Look-ups in named tables: a row name and a column name give one cell, copied from the table.

fetudet =
          liv  lifa   lus   biv  nelif   lud  vifuli  gumo  rorul  rulobe
mipoked  4923  6205  4790  8484   5601  6641    5455  7924   4814    5791
relu     6862  4910  4648  7297   6059  6225    5497  8879   5288    3689
tapi     7071  5276  7629  5722   7556  5312    5412  5969   6037    4527
bukiti   4960  6586  7307  5910   5552  6909    5610  5439   5471    3649
madog    7137  5774  7085  5634   7394  3100    8771  8083   7062    7360
zogi     2400  7221  4279  5826   3339  5175    6148  5011   5312    5800
furogib  4472  7154  8843  9304   5175  4455    8233  8491   8158    7005

What is the vifuli of furogib in fetudet? 8233
What is the liv of zogi in fetudet? 2400
What is the vifuli of zogi in fetudet? 6148
What is the liv of furogib in fetudet? 4472
What is the nelif of relu in fetudet? 6059
What is the lus of furogib in fetudet? 8843
What is the rulobe of zogi in fetudet? 5800
What is the nelif of madog in fetudet? 7394
What is the lud of tapi in fetudet? 5312
Row with the largest vifuli: madog

gir:
columns: datug, kun, geku, puge, kirete, vugu, vide, zed
pebosa: [120, 102, 85, 135, 135, 146, 121, 75]
tis: [79, 111, 43, 158, 131, 181, 119, 77]
kap: [116, 109, 195, 55, 78, 45, 95, 156]

kap, vide: 95
tis, kun: 111
tis, geku: 43
pebosa, kirete: 135
kap, vugu: 45
kap, geku: 195
pebosa, geku: 85
kap, kirete: 78
tis, puge: 158
tis, datug: 79
pebosa, zed: 75
tis, vide: 119
kap, kun: 109
Which row has the largest kun? tis

Table bosi
	guv	vulila
dori	149	99
koroguv	238	241
rata	163	74
bim	127	56
sise	116	109
sezeno	72	154
melod	86	128

guv of melod: 86
guv of bim: 127
vulila of bim: 56
vulila of sise: 109
vulila of rata: 74
guv of dori: 149
guv of sise: 116
guv of koroguv: 238
guv of sezeno: 72
vulila of sezeno: 154
vulila of koroguv: 241
vulila of dori: 99
vulila of melod: 128

beg =
|  | div | fatamum | piv | bep | let | rom | vovasi | ref |
|---|---|---|---|---|---|---|---|---|
| sipuv | 3.5 | 5.9 | 7.4 | 2.8 | 6.1 | 7.7 | 3.1 | 7.1 |
| nez | 4.9 | 5.8 | 4.3 | 3.6 | 6.7 | 4.5 | 2.8 | 7.1 |
| per | 5.2 | 4.3 | 3.9 | 7.0 | 4.4 | 5.0 | 8.2 | 4.0 |
| fusogar | 5.2 | 4.8 | 7.4 | 3.9 | 5.1 | 7.3 | 4.4 | 4.8 |
| lok | 5.6 | 4.1 | 7.5 | 5.4 | 3.0 | 7.5 | 6.0 | 1.3 |
| gakari | 4.2 | 5.0 | 6.8 | 4.3 | 4.3 | 6.6 | 3.9 | 4.7 |

What is the vovasi of gakari in beg? 3.9
What is the bep of sipuv in beg? 2.8
What is the bep of per in beg? 7.0
What is the rom of nez in beg? 4.5
What is the div of per in beg? 5.2
What is the ref of per in beg? 4.0
What is the bep of nez in beg? 3.6
What is the div of lok in beg? 5.6
What is the ref of nez in beg? 7.1
What is the piv of fusogar in beg? 7.4
What is the fatamum of gakari in beg? 5.0
What is the let of fusogar in beg? 5.1
What is the div of nez in beg? 4.9
What is the let of gakari in beg? 4.3
What is the rom of fusogar in beg? 7.3
What is the fatamum of lok in beg? 4.1
What is the bep of gakari in beg? 4.3
Row with the largest vovasi: per

totugif =
	donedop	zirika	lorusi	mutunom	zuleli
moset	5.874	4.318	6.416	9.197	6.970
mef	4.683	4.318	5.743	9.197	0.246
zep	5.874	4.318	6.416	9.197	6.430
vaf	3.764	2.793	6.416	9.197	6.430
bag	4.991	4.080	6.416	9.197	6.430
fitigus	7.013	7.671	6.416	9.197	6.430
repa	5.874	2.841	6.416	9.197	6.430
guzadob	5.874	3.638	6.416	9.197	6.440
som	5.874	4.940	6.416	9.197	5.498
rof	5.874	4.318	6.416	9.197	6.430
nizad	5.874	4.318	6.416	9.197	6.430
tevu	7.382	6.234	6.416	9.197	6.430

donedop of tevu: 7.382
lorusi of bag: 6.416
lorusi of moset: 6.416
lorusi of nizad: 6.416
donedop of repa: 5.874
zirika of repa: 2.841
donedop of vaf: 3.764
zuleli of som: 5.498
donedop of guzadob: 5.874
mutunom of repa: 9.197
mutunom of vaf: 9.197
zirika of vaf: 2.793
zuleli of rof: 6.430
donedop of fitigus: 7.013
donedop of som: 5.874
lorusi of rof: 6.416
zuleli of bag: 6.430
zirika of tevu: 6.234
donedop of nizad: 5.874

vedar
columns: fep, nezezem, mif, dedodit, bunusa, nofigus, fima
mur: [0.60, 0.47, 0.80, 0.38, 0.52, 0.52, 0.61]
pidi: [0.37, 0.72, 0.53, 0.61, 0.42, 0.37, 0.48]
paliruv: [0.66, 0.47, 0.21, 0.31, 0.34, 0.64, 0.63]
vip: [0.47, 0.07, 0.54, 0.51, 0.31, 0.65, 0.59]

nofigus of paliruv is 0.64
dedodit of paliruv is 0.31
fep of mur is 0.60
nofigus of vip is 0.65
mif of paliruv is 0.21
fima of vip is 0.59
mif of pidi is 0.53
dedodit of pidi is 0.61
bunusa of pidi is 0.42
dedodit of vip is 0.51
dedodit of mur is 0.38
mif of mur is 0.80
bunusa of paliruv is 0.34
nofigus of pidi is 0.37
Which row has the largest fep? paliruv

zubuset.csv
,boki,fir,bodatug,bet,zelobi,bug
novum,123,100,126,115,91,174
bak,198,178,165,143,42,150
sefuma,64,144,105,146,152,147
fitu,164,159,83,122,172,114
gesuta,149,156,190,90,105,190
pobuk,152,120,112,202,139,99
lasub,198,85,131,141,184,116
lovon,125,73,165,153,149,175
fak,96,110,71,118,176,161
lisu,79,161,155,201,169,96
sir,130,74,54,97,117,182
kes,106,180,184,164,151,88
mugu,126,233,108,115,153,129

What is the bodatug of bak in zubuset?
165
What is the fir of kes in zubuset?
180
What is the bug of pobuk in zubuset?
99
What is the bet of lovon in zubuset?
153
What is the fir of bak in zubuset?
178
What is the bet of mugu in zubuset?
115
What is the bet of sir in zubuset?
97
What is the boki of sir in zubuset?
130
What is the bodatug of novum in zubuset?
126
What is the bodatug of sefuma in zubuset?
105
Which row has the largest fir? mugu

dozodu =
,mit,gezotef
dodizi,-4717,-5466
zeloda,-26778,-37706
beli,-4709,11232
nuf,-27871,58040
sil,11089,-80833
lag,-1180,54700
miverab,1488,-22764
biv,-262,-62585

What is the gezotef of nuf in dozodu? 58040
What is the gezotef of zeloda in dozodu? -37706
What is the mit of biv in dozodu? -262
What is the mit of nuf in dozodu? -27871
What is the mit of zeloda in dozodu? -26778
What is the gezotef of sil in dozodu? -80833
What is the gezotef of miverab in dozodu? -22764
What is the mit of beli in dozodu? -4709
What is the gezotef of beli in dozodu? 11232

Table ven
      galif  rep  ketago
lubu    149  188      11
lak     133    5     196
tamu     56   95     217

What is the galif of tamu in ven?
56
What is the rep of tamu in ven?
95
What is the rep of lubu in ven?
188
What is the galif of lak in ven?
133
What is the ketago of lak in ven?
196
What is the ketago of lubu in ven?
11
What is the rep of lak in ven?
5
What is the galif of lubu in ven?
149
What is the ketago of tamu in ven?
217
Which row has the largest rep? lubu

luvozi
fields: budusa, nafepi, dak, mumul, peme, vub
dozemed: [-53.03, 32.44, -32.90, 6.55, -50.42, 7.64]
pelav: [-0.54, -42.80, -59.43, -35.66, -20.48, -18.15]
vul: [-11.94, 6.22, -44.01, -35.85, -22.86, 8.48]
binabam: [-16.81, -29.14, -50.88, -31.99, -37.14, -5.16]
vezer: [-11.18, 66.03, -17.72, 16.49, -4.02, -19.80]

What is the budusa of pelav in luvozi?
-0.54
What is the mumul of dozemed in luvozi?
6.55
What is the peme of binabam in luvozi?
-37.14
What is the dak of vul in luvozi?
-44.01
What is the vub of vezer in luvozi?
-19.80
What is the nafepi of vezer in luvozi?
66.03
What is the budusa of vezer in luvozi?
-11.18
What is the peme of vezer in luvozi?
-4.02
What is the vub of vul in luvozi?
8.48
What is the vub of pelav in luvozi?
-18.15
What is the nafepi of pelav in luvozi?
-42.80
What is the budusa of binabam in luvozi?
-16.81
What is the mumul of vezer in luvozi?
16.49
What is the budusa of vul in luvozi?
-11.94
What is the nafepi of dozemed in luvozi?
32.44
What is the peme of pelav in luvozi?
-20.48
What is the mumul of vul in luvozi?
-35.85

